Each row below is a small network's average activation on inputs in which a field has the value named, seen along a few directions.
Values that are neighbours, or in one group, have similar rows; names and order tell nothing.
Random noise pushes rows far along 20 fixed directions. That doesn't count. These rows show it; they differ only by the noise:
[ -21  177 -215  185  -89 -138 -133 -347  -16  202  248   85  451  -30
   66  178 -267 -125  323    1 -128  223 -321 -183   38  251 -332  659
  535  259 -202]
[-197 -139 -255 -245   36 -453  184 -124    4 -420 -103   40 -154 -210
  265  -54  148   17 -201 -348 -520  538 -323 -283  -89  200   23 -585
  137  -35  344]
[ 204 -572 -286 -116  -62  412 -201  555 -459  455 -383  388  -49  -28
 -586 -117 -746  -61  -28  -40  264  229  333  -16  133  156 -350  -72
 -414 -191  -62]
[-176  123   91   16  -81  190  101 -287  278  -15   44  528  -70   27
 -157  280  -73   52  203  538  165   -2  675  148  281   86 -275  515
   42  185 -640]
[-235 -155   18 -161 -450 -377 -261  482 -474  144  -18 -250  234    8
  127 -342 -473 -635  -27 -305  312  191 -355  241 -290 -144  -71    8
   23 -331  149]
[ -98 -265 -282  -55  -96  -34  -94   27 -305 -268   92 -236 -515  -42
  -25  323   10 -364  -63  -13 -209  222  494 -412  295   21  250 -399
 -120  117 -503]
[-115   90   12 -308 -245   30  -91 -226  -22   27  118  239  338  113
  155 -389  355  127   72  266  -25 -384  -95  654 -376 -177 -187   67
 -213 -602   83]
[ 394 -225 -190 -378   77  -37 -229 -204   70  -70 -159  219  258  387
  186 -312  350 -167   85  -43  -99 -232 -507  -51 -568  310 -766 -333
  -93 -201 -245]
[ -85    2  -10 -461  210  225  102   95  216 -404 -278 -306 -107 -241
  137 -555  447  139   -5   -5 -373 -314  -61 -274  -41  303 -254 -342
   13 -205  166]
[-239  483   72  -11 -314 -578 -245 -372  -83  -40  345  -54   37 -255
  -53  230 -410   26 -240  687  108  226 -181  298   21  418   31  306
  345  278  218]
[-136 -168 -184 -322   79  244   35  124  -23 -183 -586   54  -89  -45
 -301  101 -117  161  333  291  306 -183 -210 -381  407  653  417  -59
  332   65 -134]
[ 340  388 -297   23  113  172 -248   66 -144  -49 -138 -189  -87 -128
  -74 -180 -151  450  -35  269 -691 -200 -621 -624  -64  590 -100  -69
  303  209  377]
[ -88   97   79  125  243  259  185 -336   76  191  106  377  282  118
   63  219   14 -112 -261 -113   77  509 -234  198 -302 -160   57 -251
  235  -66  160]
[ 217  522  218  310 -191 -399   52 -343   36  126  309  349  129   54
  126  -75 -170  226  165  315  -96  -27 -444  260 -396   85 -363  204
  343  123  202]
[ -35   40  259  207 -106 -475  111  447  -64 -172  -86 -391 -324   -3
  -22  -61  -40   12  554   32  465 -527  191   28  384  -53  353  215
  148  151 -251]
[ -17 -294  -80 -130 -405  -82  221 -118 -296   16 -263 -101  107 -221
  194   92 -137 -342  565 -330  -73  104  -88 -164   29 -182  254   48
 -118   19 -108]
[-135 -124  152  179 -515 -602  119   41  399  173  235   92 -184 -121
 -278 -234  -66   89   43 -272  -55 -281 -754 -393  -15  -22  128  172
  615  -71  322]
[-158 -225   85   64 -222  743  114   50 -111   93 -267  120  -91 -254
 -191  236  180  264 -417 -143  -97   91   50  175  -13   25  218 -287
 -415 -338  291]
[ 349 -268 -195   36  -15 -275  -56 -153 -626  342  279   93 -113 -233
 -310  -52 -519  -42  183  148 -259  -48  294   75   85  -72  -37 -343
   89 -140   57]
[  45  271  338 -138 -299   58  150   61 -315 -612  -86   23 -516 -119
  456  103  136 -272    8 -341   89   54   84   12 -369  177   77 -504
 -276 -115 -198]
[-105  212  296   82 -307 -114  284 -219  -21 -138  164   94  -17 -290
  236  324  -94 -137  160 -594  262  170 -208   62 -177 -128  387  102
   84  -60  140]
[-289  -47  -73  220  139   26    8    4   36  164  513  127  358 -313
 -191  234 -460   31 -108 -489   85  263  349  168  106 -121 -419  195
  378 -503   83]


Field RAF:
naz: [-403  -85  101  141  -95   -6   18   15  457  169   66  115  300  156
 -117  116  281  156 -303 -104  381   11 -102  464   -5 -266   19  309
 -104 -253  133]
gelin: [ 184   77  -85  127  600  -70  -11  114 -528  195 -212  113  372  226
  510 -175 -144 -487   88 -186 -426  598  153   85  -22 -101 -297  131
  268  468 -299]
rono: [-293  -40  289   32  133 -573   73    1  811 -282 -119  246  271 -125
  150  436  -89  227 -367 -388 -364 -269   75 -130  301  103 -355  514
  574   85  -16]
ruran: [-179 -306 -620  -66  264 -409 -270 -175 -163 -106  229  476  532  308
   97  224   13  -37  357 -426 -120  189  -13   87  307  216 -175  556
  568 -247 -598]
sobur: [-231 -124 -360  155 -473 -117 -137 -164  261   99  523 -422  155  287
 -288  296   71  -20  409  145  551 -309 -182  -72  -49 -592  458  -10
 -186 -544  -91]
nep: [-358 -222 -323  129 -102 -647  -91  264  285 -389  243 -430   49   85
  139    7   92   96  279  -70 -612 -341  436 -163  334 -449 -302  129
  189 -394 -302]
lerit: [-115 -169  404  185  -34 -348  202  -14  338  -49 -175 -477   94 -189
   85  194   75   80 -380  134  -91 -132 -115   94   38  -97  -67 -350
   88   79  449]
pizor: [ 113   22  -38  134 -386  -89  -28 -191 -306  309  -40  -64    3  164
  189 -421  400  -71  131  343 -596 -162 -580 -189  -30 -103  309   86
  200  227   89]
vizos: [ -92 -337   34  244   86  666  329  486  277  -54 -677   42 -395 -258
 -443  294 -177  598 -108  -50    3  215  347 -492  636  421   63   58
 -245  321  226]
fof: [ 937  473  -60  213  -67  -80 -355 -293  -91   50  681   11 -436   33
  -96  236 -404   13   36   -9  -90 -229  -24 -679 -408  189 -534 -107
 -177  346 -292]
dorar: [ 326  152  258  193  -90  113 -172  195 -598   48  218  -58 -123  111
   30 -360 -299 -204  199  228 -103 -365  197  266 -202   43 -286 -123
  173 -154 -187]
mutu: [-210 -285 -137  194 -113  287  283   92  105 -175 -167  -60   40 -114
   68   26  182  344  268 -382 -173  191  112 -134  134   90 -221  -68
 -124 -257  180]
gog: [-133 -243  104  -19   67 -261  105 -268  -88 -105  138 -403  134  155
   66  325  184 -364  289  225  725 -215  297  254  217 -132  331 -303
  111  -98 -356]
RAF is arranged as a line.
Q: Which values are neighbours of naz? Give them in the order they are listed.
A: gelin, sobur
Q: Which values are neighbours of lerit? Give them in the order they are listed.
A: rono, gog
Q: Which values are neighbours of mutu? Give them in the order they are listed.
A: vizos
Q: Which values are neighbours of dorar? Give them in the order they are listed.
A: nep

Field RESIR:
buto: [-142 -100  320  362 -115   84  -54  201 -320 -257 -230 -169  -40 -161
  157  425  129   87 -299 -125 -100 -108   57  229  167  562 -298 -171
  226  -91 -160]
sina: [  93 -159  425   71  -37  -47   54  199  153  390   64   35 -180  -86
 -216 -430 -244 -273 -432    0  -83   26  100   57 -149 -324 -265  -50
   14  122  264]
nuve: [ -22   49 -183 -132   39 -381   86 -572  104   98  412   72  180 -348
  -68   48 -299 -114  130 -182  156  573 -248 -230   30  299 -132  195
  338  287  228]
peda: [ 173 -421 -305    6   -3 -103  143 -253   -8  336  161 -175  -11 -154
 -325  -68  238  286  248 -101   88  -31  -24   40  184 -255  388  -80
 -377   -1  361]
dag: [   1  241  335 -142 -716 -144  112 -357  -28  -85  -29  440 -233 -286
   31  335 -379 -276  135  103 -169 -214 -180 -227 -160   75  191  168
  288   65 -252]
siki: [-251  -31  108 -276 -106  492  -35   23 -248  155 -112 -152    1 -446
 -260   50 -158  -13  -66  255   71 -278  580  289  337  -66  441  235
 -207 -206   19]
soput: [ 164 -173   11  -47 -325  536  112 -289  -29   41  -12  481 -210   63
   63  209  284  -38 -203 -219   90  342  197  104 -276 -142   10 -149
 -785  -38 -130]
muk: [ 189  182 -367 -472  803 -392 -497 -127  268 -261  585 -326   74  124
    8  -14  210  103 -455 -169 -164 -378  243  -46   31  -86  168  -36
   23 -127   32]
zazi: [  -4   34  312   93 -364 -159 -111  116  428  -30  -58 -108 -111  262
  -12  150    1 -243 -110  299  539 -130  -29   75 -263  -47 -462   61
 -303  166 -278]
nili: [ 140  -25  483  188  129  -26  -79  123 -284 -293  138 -228 -233 -237
  127  469  190   60 -702 -695  208 -198  -40  336 -109  351  152 -486
  -18 -229  223]
maku: [-377  -22  243 -405 -304  -10  -76 -160  218    0    4 -153  215 -354
  225 -299  161 -299 -742 -125  -73  503 -228  335 -294   63 -224  172
 -342   47  531]
kinit: [ -40  155 -155 -110   47  -76 -287  316  460 -173   58  103 -129  511
 -330   25  -22  172  122  304  686 -457 -139 -135    0   17  135   92
   33 -227 -323]
zom: [  52  226 -156  130 -156  347  -13 -104  -31  279  460 -290 -170 -180
 -121  -81 -116 -243   15 -312  -54  303  -88 -490  -90 -406  393  201
 -156  182  142]
RESIR is arranged as a line.
Q: A walk along RESIR starts at kinit and steps to its neighbour dag. Put sina, nuve, peda, siki in the order it reaches them.
A: siki, peda, nuve, sina
Q: Which values are neighbours of soput? Give them in the order they are listed.
A: buto, nili
Q: What is the length, in steps, of the shortest route from zom to muk?
A: 10
